A small network was shown many inputs. Here are its activations along a few directions, one row for each input.
In each table, some parts of the input vary, and every possible input appears once, in random order.
Descriptions start from the smaller parts, as in this example, which fits no table here: line(4) and (point or line(9) or (values(2) and ring(8))).
Shared parts are said once, and a part with two or three values counts as separate values.
(in the rows, 100 means zero)

Table:
x1: [134, 113,  86,  30, 118, 151, 127, 120,  43, 169, 123, 107,  81, 138, 173,
 136,  65]
x2: [ 50,  76, 122, 165,  85,  54, 109,  78, 157,  65,  88,  93, 123,  68,  56,
 105, 135]
x3: [131, 125,  85, 100,  86,  91,  54, 112,  86, 101,  88,  94,  92, 106,  86,
  73, 118]
x4: [105,  94, 105,  42, 125, 147, 145, 111,  64, 148, 120, 113, 100, 123, 153,
 134,  51]
x5: [159, 143,  66,  86,  81,  95,  40, 119,  63, 123,  93,  90,  74, 121, 108,
  77, 130]
x6: [113, 133,  86, 117,  68,  68,  66, 117, 101, 135,  92,  75,  93, 108,  86,
  92, 153]
x7: [119, 115,  82, 121,  86,  79,  48,  91, 104,  62,  88, 107,  97,  95,  68,
  60, 113]
x8: [139, 133,  68, 108,  84,  84,  34, 102,  86,  82,  87, 102,  92, 107,  80,
  62, 118]
x9: [151, 148,  72,  92,  77,  92,  51, 123,  67, 139,  98,  83,  75, 123, 109,
  86, 143]
x10: [111, 107,  98, 114,  88,  86,  69, 101, 103,  81,  88,  99,  97,  94,  74,
  72, 112]
x11: [ 93, 116, 100, 130,  70,  63,  80, 106, 118, 114,  92,  79,  99,  96,  74,
  91, 147]
x12: [ 43,  40, 141,  93, 142, 133, 183,  72, 122,  81, 114, 131, 126,  85, 117,
 147,  37]
x13: [ 61,  73, 125, 154,  97,  73, 110,  79, 147,  49,  88, 105, 123,  69,  56,
  97, 113]
x14: [ 79,  76, 105, 153, 102,  69,  78,  66, 144,  16,  83, 120, 121,  70,  49,
  74, 103]
x15: [ 73,  99, 112, 146,  75,  59,  93,  93, 135,  94,  90,  82, 109,  85,  66,
  95, 139]
x16: [101,  98,  94, 135,  93,  75,  61,  80, 122,  44,  86, 109, 107,  86,  60,
  64, 106]
x17: [ 70,  68, 120, 148, 103,  75,  99,  75, 142,  33,  83, 112, 121,  67,  55,
  87, 101]
x18: [ 86,  77, 119,  55, 128, 145, 158,  99,  83, 130, 119, 118, 105, 110, 140,
 134,  44]
x19: [167, 151,  50,  94,  80,  88,  20, 109,  64, 103,  92,  97,  75, 121, 102,
  66, 130]
x20: [ 60,  59, 124,  63, 138, 143, 179,  96, 104, 105, 121, 107, 107,  96, 139,
 139,  43]
x21: [ 80,  76, 111,  48, 133, 148, 167, 107,  86, 124, 123, 104,  98, 106, 148,
 133,  51]
x22: [103, 112, 104, 120,  82,  83,  80, 105, 107,  98,  93,  91,  99,  96,  75,
  82, 125]
x23: [ 38,  39, 134,  86, 146, 136, 192,  81, 125,  76, 117, 117, 119,  81, 126,
 146,  43]
x24: [129, 110,  79,  23, 123, 154, 135, 127,  47, 163, 126,  94,  75, 133, 180,
 135,  70]
x25: [ 83,  95, 115, 135,  87,  78,  94,  94, 125,  78,  91,  94, 109,  85,  67,
  87, 117]
x26: [ 66,  61, 131,  71, 133, 140, 171,  88, 100, 110, 117, 121, 114, 100, 131,
 139,  37]
x27: [ 92,  91, 110, 129,  93,  81,  82,  89, 120,  62,  86, 102, 107,  83,  65,
  77, 104]
x28: [100,  92,  97,  35, 130, 151, 153, 119,  69, 143, 123,  99,  93, 118, 161,
 133,  56]
x29: [122, 130,  90, 106,  80,  87,  66, 117,  89, 118,  93,  87,  93, 108,  88,
  83, 131]
x30: [141, 151,  68, 104,  66,  73,  52, 123,  78, 155,  97,  72,  75, 122, 107,
  94, 165]
Q: Changing only one part turns x24 into x21. The same change can be made to x19. Which row results?
A: x7
Q: What is each input in this table made of?
A: line(5) and (values(2) or line(4))

Table:
x31: [116,  93,  44,  99, 124, 100, 101,  74, 100,  55, 121, 106,  81, 110, 150,
 117,  99]
x32: [126, 112,  92,  62, 105, 129, 113, 132,  66, 125, 105,  89,  87, 106, 125,
  99, 100]
x33: [122,  88,  67,  87, 119, 109,  91,  79,  89,  59, 100, 110,  79, 103, 135,
 110,  79]
x34: [111,  93, 106,  63, 116, 133,  94,  76,  84,  87, 109, 131, 108, 109, 101,
  76,  28]
x35: [ 83, 108, 134,  82,  77, 108, 126, 108,  88, 172, 109, 113, 116, 122, 101,
 110,  71]
x36: [ 62,  81, 153, 116, 100, 103, 132, 110, 124, 102,  92,  86, 108,  87,  66,
  93,  89]
x37: [104, 117,  99,  48,  99, 136, 107, 120,  76, 147, 115, 100, 106, 121, 115,
  84,  50]
x38: [ 96,  71, 117, 117, 118, 110, 113,  90, 110,  54,  91, 122, 119,  76,  87,
 103,  90]
x39: [148, 127,  65, 117,  81,  76,  11,  89,  81,  64,  83, 119,  80, 106,  63,
  36, 123]
x40: [ 96, 102,  97, 103,  91,  92, 114, 102,  94, 151, 106,  91,  92, 108, 127,
 147, 128]
x41: [ 57,  73, 110, 120,  97,  79, 126,  95, 136,  90,  98,  77,  97,  77,  99,
 120, 122]
x42: [118, 118, 108,  59, 108, 137, 106, 134,  64, 131, 104,  92,  91, 118, 116,
  92,  77]
x43: [ 46,  81, 143,  98,  91,  92, 141, 101, 127, 116, 101,  99, 122,  89,  66,
  84,  61]
x44: [ 87, 133, 110, 160,  48,  50,  54, 100, 127,  85,  82,  66, 107,  81,  38,
  54, 150]
x45: [ 72,  80, 123,  91, 117, 105, 115,  78, 109,  76,  94, 133, 142,  88,  75,
  87,  39]
x46: [135, 140, 106, 136,  59,  54,  46, 116,  92, 144,  82,  74, 101, 111,  67,
  83, 153]
x47: [108, 100, 129,  99,  85, 105, 125, 114,  83, 152, 103,  98, 101, 109, 109,
 127, 120]
x48: [133,  88,  98,  83, 118, 126,  98,  92,  79,  62, 100, 123,  85,  96, 115,
  91,  73]
x49: [ 79,  76,  63, 129, 122,  84, 115,  74, 133,  45, 111, 108, 112,  94, 120,
 129, 117]
x50: [ 84,  71,  85, 121, 118,  94, 105,  78, 122,  52,  91, 111, 112,  84, 107,
 122,  97]
x51: [153, 144,  72,  86,  75,  80,  26, 133,  81, 117,  81,  79,  86, 116,  86,
  51, 140]
x52: [124,  94, 114,  80, 126, 136,  88,  92,  76,  71, 100, 127,  89, 103, 103,
  84,  53]
x53: [ 88,  77, 132, 112, 127, 117, 106,  91, 106,  64,  88, 127, 123,  84,  74,
  96,  68]
x54: [ 53,  81,  89, 125, 103,  70, 131,  89, 148,  84, 118,  75,  98,  82, 112,
 128, 145]
x55: [113, 112,  62,  64, 109, 114, 100, 120,  76, 122, 109,  82,  79, 107, 143,
 121, 109]
x56: [108, 121,  43,  71, 116, 104, 109, 110,  89, 116, 120,  75,  78, 115, 154,
 127, 127]
x57: [ 92, 113,  76, 108, 102,  85, 121,  90, 110, 148, 115,  88,  88, 108, 137,
 150, 147]
x58: [ 70,  72, 139, 119,  95,  96, 138, 106, 128,  95,  96,  83, 105,  79,  76,
  99, 114]
x59: [ 98, 107, 143,  98,  88, 115, 119, 116,  81, 159,  99, 100, 104, 121,  99,
 121,  97]
x60: [117, 128,  82, 148,  69,  61,  26,  88, 120,  53,  77, 116, 107,  89,  33,
  57, 133]
Q: What is each input in this table made of?
A: ring(5) and (point or line(5))
Q: Changing only the ring(5) part turns x47 into x48. The same change can be made to x59. Which row results?
A: x52
Q: Change only the ring(5) part in x49. List by row number the other rows that result.
A: x31, x54, x56, x57
Q: A walk changes only the ring(5) part. It starts at x55 and steps to x33. List the rest of the walk in order.
A: x50, x41, x40

Table:
x61: [ 72,  98, 126, 125,  75,  73, 117, 106, 121, 134,  95,  73, 104,  93,  86,
 115, 130]
x62: [129, 122,  79,  87,  96, 104,  87, 116,  75, 129, 102,  94,  93, 116, 123,
 112, 119]
x63: [112, 134,  97,  84,  79, 100,  99, 128,  82, 167, 109,  78,  89, 121, 111,
 104, 129]
x64: [153, 134,  75, 122,  74,  76,  18,  95,  85,  74,  82, 106,  82, 106,  68,
  50, 129]
x65: [ 65,  65, 131, 100, 127, 124, 145,  78, 114,  78, 106, 128, 123,  90,  99,
 120,  49]
x66: [ 81,  87, 105, 121,  99,  81, 109,  95, 122,  97,  95,  96, 106,  88,  92,
 116, 126]
x67: [ 99, 110,  94, 153,  78,  55,  40,  90, 132,  40,  73,  99, 116,  77,  32,
  49, 130]
x68: [ 72,  82,  97, 115, 103,  90, 120,  82, 125,  77, 107, 102, 105,  88,  99,
 108, 100]
x69: [ 75,  69, 125, 106, 119, 114, 139,  91, 117,  72, 105, 106, 108,  86,  99,
 110,  80]
x70: [107,  86, 103,  50, 123, 138, 124, 101,  74, 112, 110, 121, 102, 111, 130,
 105,  42]
x71: [116,  98,  94,  60, 118, 134, 111, 113,  73, 108, 106, 103,  87, 107, 130,
 106,  74]
x72: [119, 114,  73,  76, 109, 111,  91, 104,  81, 112, 109,  94,  86, 116, 131,
 106,  93]
Q: What is each input in this table made of?
A: values(2) and (point or line(5))
Q: Changing only the values(2) part turns x66 into x62. The same change can be made to x65. Which row results?
A: x70
